A small network was shown many inputs. Here are its activations along a few directions, one row for each input.
Each table varies a few parts of the input and shows all the possible inputs, shuffled.
A made-up example of a description, with smaller parts first: ring(8) and (point or ring(11) or (values(3) and line(6))).
Shared parts are said once, and a part with two or three values counts as separate values.

Other details of the inputs shift rows strongly along two fixed directions, in all tables alike. That doesn't count.
These rows show it; all are for the same input, with only those details redrawn:
[-36  -5   0   9 -13 -15  -3  -6 -11  20  -9]
[ 34   3  21 -27  22  -8 -12  48 -26 -23 -13]
[ 68  24  34 -31  51  60 -63  53  23  -6 -24]

Table:
R1: [-31 -17   0  19  -8 -16   5 -15   7   3   6]
R2: [-16   4  -9  21 -10  -4  30 -30  11  -3  25]
R3: [ 74  35  21  -6  53  80 -33  10  65  -4   4]
R4: [ 25   3  19 -25  12 -13 -11  48 -36 -30  -7]
R5: [ 25  17  -2 -39   4 -21  22  22 -41 -25  -4]
R6: [-22 -20  10  32  -7 -13  11 -21  11  -2  21]
R7: [-28 -18  -1  16 -20 -13   4 -10  10   3   8]
R8: [ 98 -52   1 -26  20 -44  24  57 -90 -94 -10]
R9: [-26 -20  10  31 -13  -9   5 -20   7  -7  27]
R10: [ 48   2   5 -14   9 -21  43  25 -13 -45  21]
R11: [-20 -22   7  30 -18 -12  10 -17  14  -2  24]
R12: [  8  38 -12   6  11  91 -54 -37  89  58 -11]
R13: [ 41   7  -4 -27   5 -21  37  28 -16 -37  10]
R14: [-36  -5   0   9 -13 -15  -3  -6 -11  20  -9]
R15: [ 13 -25 -41  18 -15  13  29 -52 -19   9  -6]
R16: [-36 -12  -4  12 -15 -13  -7  -9  -4   7   5]
R17: [-33 -14  -5  12 -10 -17  -1 -10   1  11   1]
R18: [-35 -16   1  18 -14 -10   0 -13   3  -3  10]
R19: [-22  10 -23  -2 -15  -8  18 -25   1   9   7]
R20: [-21   8 -19   6 -13  -5  24 -25   6   3  13]
R21: [-22  16 -18  -9 -12 -11  18 -26  -9  23  -7]
R22: [ 34  16  -4 -41   0 -24  26  27 -34 -23  -7]
R23: [-33  -6  -4   9 -22 -14  -4  -2  -8  20  -7]
R24: [ 67  13  26 -24  40  61 -63  45  41  -7 -10]
R25: [ 12  41  -9   5  26  98 -59 -38  91  58 -14]
R26: [-18   8 -20   8  -8  -9  30 -26  10   9   8]
Question: What do these inputs look like to the network?
Answer: values(2) and (point or (values(3) and line(4)))
Question: The inputs of R6 and R3 match in every part but the values(2) part. If R16 is changed in the same way as R6 into R3, which row does it become?
Answer: R19
Question: Change only the values(3) part in R17. List by row number the other rows that result.
Answer: R16, R24
Question: Change only the values(2) part in R11. List by row number the other rows that result.
Answer: R10
